Each row below holds a small network's activations on one input, seen along a few directions.
Each table varies a few parts of the input and shows all the possible inputs, shuffled.
Descriptions start from the smaller parts, as in this example, which fits no table here: one of 8 places around a ring, together with either a single point or one of 11 places along a line or (one of 2 separate values, together with one of 6 places along a line).
Shared parts are said once, and a part with two or three values counts as separate values.

Other details of the inputs shift rows strongly along two fixed directions, in all tables alike. That doesn't count.

A family of inputs:
x1: [14 -3  7 -3 10  6 -2  1  5  2 -7  9  4]
x2: [ -4  -6  -6   1  -7 -13   1  -7 -12   2   2  -2  -4]
x3: [11  2 10 -4  8  7 -4 -2  0  8 -8  8  6]
x4: [-9  0 -5  9 -9 -5  6  2 -3 -5  6 -5 -6]
x5: [12 -3  7 -2  7  8 -3  3  5  2 -7 10  5]
x6: [ 4  6 10  0  8 15  3  3  8  1 -4  6  2]
x7: [-10  -2  -7   7 -10  -4   6  -1  -1  -7   5  -5  -6]
x8: [ 4  4  9 -1  8 15  4  2  9  1 -5  7  0]
x9: [ -2  -7  -7   6  -3 -14   0  -2  -9  -3   4  -4   0]
x10: [ -2  -8  -9   4  -4 -13   1  -4  -7  -3   2  -5  -1]
x11: [-11   2  -6   6  -7  -5   7  -5  -7  -3   6  -7  -4]
x12: [10 -3  8 -2  6 12 -5  2  4  2 -8  6  7]
x13: [13 -3  6 -3 10  7 -3  0  6  1 -8  9  6]
x14: [10  0  9 -6  7  8 -3 -5  2  6 -9  9  6]
x15: [ -4  -6  -5  -7 -12 -13  -2   5   0  15  23  -8   2]
x16: [ -3  -7  -7   6  -7 -12   0   2  -8  -2   3  -3  -1]
x17: [11 -3  9 -2  5 11 -4  4  3  3 -8  9  4]
x18: [-7 -2 -9  7 -5 -9  8 -3  0 -8  5 -5 -6]
x19: [11 -3  6 -1  8 10 -4  2  6  2 -8  7  8]
x20: [-10   1  -7   4  -7  -8   8  -8  -3  -3   4  -5  -6]
x21: [-8  0 -8  9 -6 -7  7  2 -1 -6  6 -4 -5]
x22: [10 -1 10  0  6 11 -6  3  2  3 -7  6  7]
x23: [ -4  -9  -8   4  -8 -12   0  -1  -6  -4   2  -2  -1]
x24: [ -6  -5  -5   2  -8 -10   0  -5 -14   1   3  -5   0]
x25: [-10   3  -6   7  -5  -7   7  -7  -5  -2   6  -6  -5]
x26: [ 5  6  8 -4  6 15  4 -3  8  1 -6  6  2]
x27: [ 3  6  9  1 10 16  2  1  8  1 -4  4  3]
x28: [11 -1  7  0  9  9 -5  3  4  2 -7  7  8]
x29: [ -4  -4  -5  -5 -10 -12  -4   5  -1  15  24 -11   6]
x30: [ 9 -1  9 -7  6 10 -3 -3  1  5 -9  8  7]
x31: [ -5  -7  -4   6 -10 -10  -1   2 -10  -2   3  -4  -2]
x32: [10 -3  9 -3  5 11 -5  2  4  2 -8  8  6]
x33: [-10   2  -5   5  -8  -6   8  -3  -6  -2   6  -6  -5]
x34: [-12  -2  -7   6  -6  -4   7  -3  -3  -5   4  -8  -5]
x35: [10  0  8 -5  9  9 -4 -5  1  7 -9  6  7]
x36: [-9  1 -7  4 -7 -8  8 -7 -4 -2  5 -4 -8]
x37: [ 5  7  9 -3  6 15  4 -1  7  2 -5  7  0]
x38: [-10   1  -8   5  -6  -7   7  -8  -4  -2   4  -7  -5]
x39: [ -4  -7  -6  -8 -13 -13  -3   4   1  14  23  -9   4]
x40: [ 8  6  6  3 12 12  3  1 11 -2 -3  5  3]
x41: [-8 -2 -9  8 -7 -7  7  1  0 -7  5 -3 -7]
x42: [14 -1  8 -1 10  6 -3  2  4  3 -7  8  6]
x43: [ 6  4  8  1  5 16  3  4 10 -1 -4  7  0]
x44: [ -5  -4  -5   3  -6 -13   0  -7 -13   2   3  -4   0]
x45: [10  0 10 -7  6 10 -3 -1  0  6 -8  9  5]
x46: [ 6  9  9 -1  8 12  3 -2  7  4 -5  6  1]
x47: [10  1 11 -5  6 10 -3  0 -1  7 -8  7  7]
x48: [-10  -2  -8   8  -8  -4   6  -1  -1  -6   5  -7  -5]
x49: [ -7  -7  -4   4  -6 -10  -1  -2 -12   0   3  -5   0]
x50: [ -7  -2 -10   8  -3  -8   8  -3   0  -7   5  -7  -5]
x51: [-26  74 -24 -61  21 -28 -79  42   7 -52 -37 -19 -43]
x52: [ 9 -3 10 -5  7 10 -3  2  1  5 -8  9  5]
x53: [ 8 -1 11 -3  8 10 -4  3  0  5 -8  7  6]
x54: [ -8  -8  -6   2  -7 -10   0  -3 -11  -1   1  -6  -1]
x55: [-6  0 -7  9 -4 -9  8 -1 -1 -6  6 -5 -6]
x56: [-6 -2 -9  7 -4 -9  9 -2 -1 -7  6 -4 -8]
x57: [ -4  -5  -4  -6 -12 -13  -3   6  -1  16  24 -10   4]
x58: [ 5  6  8  3  7 16  1  3  9 -1 -4  5  3]
x59: [ -5  -6  -7  -7 -11 -12  -4   3   1  15  23 -12   5]
x60: [ 6  4  5  2  9 15  3  2 13 -2 -5  5  3]
x61: [-8  0 -8 10 -5 -6  6  0 -1 -7  6 -6 -4]
x62: [ 9  0  9 -6  7 11 -4 -3  0  6 -9  6  8]
x63: [-11   1  -7   4  -8  -4   8  -6  -5  -3   4  -8  -5]
x64: [ -7  -9  -5   1  -8 -11   0  -3 -10  -1   2  -4  -2]
x65: [ 7  3  5  1  8 14  3  2 13 -3 -5  7  2]
Each input here is: one of 5 places around a ring, together with either a single point or (one of 2 separate values, together with one of 6 places along a line).
Q: Changing only the place on the ring of 5 turns x35 into x14. The same change can be made to x19. Which row results?
A: x23
Q: Changing only the place on the ring of 5 turns x64 into x49. The same change can be made to x26. Which row results?
A: x11
Q: Change only the place on the line of 6 in x21. List by row number the other rows that result.
A: x4, x6, x33, x46, x55
Q: A walk changes only the place on the ring of 5. It starts at x9 and steps to x42. List the rest of the walk in order.
A: x1, x13, x10
Q: List by row number the other rows that have the place on the ring of 5 in common with x52.
A: x1, x2, x5, x8, x15, x17, x36, x37, x41, x43, x45, x56

A family of inputs:
x66: [ -6   4 -11 -11  -2 -23 -13  -2 -13  -3  -2  -7  -7]
x67: [ 39   4  38  -7  30  49  -5  11  29  21 -12  26  26]
x68: [ 36  11  38 -15  33  51  -4   0  30  26 -13  24  26]
x69: [ -2   0 -14  -7  -2 -25 -14   6  -7  -8   1  -7  -6]
x70: [  2 -86   2  73 -43   2  92 -46 -15  49  64  -1  35]
x71: [-13  10  -7  -9  -7 -16 -13   6 -11   0   5 -11  -6]
x72: [-14   4  -7 -12 -10 -14 -14   5 -13  -3   1 -10  -7]
x73: [-20  16 -16  22   3  -3  13  -2  -1 -44 -21  -3 -27]
x74: [-13  11 -11 -15  -9 -15  -8   2  -2   0   9 -11 -11]
x75: [-10  -1 -10  -7  -9 -16 -15  13  -6  -8   3  -9  -6]
x76: [-10   7 -14 -10  -8 -17  -9  10   4  -5  11 -10 -10]
x77: [ 39   2  38 -14  29  48  -7   0  21  22 -22  30  26]
x78: [-23  21 -13  17   2  -1  14 -10  -7 -40 -24  -4 -28]
x79: [ -5  -1 -12  -6  -8 -20 -16   9  -8  -8   0  -7  -6]
Q: What is each input in this table made of?
A: one of 2 separate values, together with either a single point or one of 6 places along a line
Q: Changing only the choice among 2 separate values turns x66 into x69. The same change can be made to x68. Which row results?
A: x70
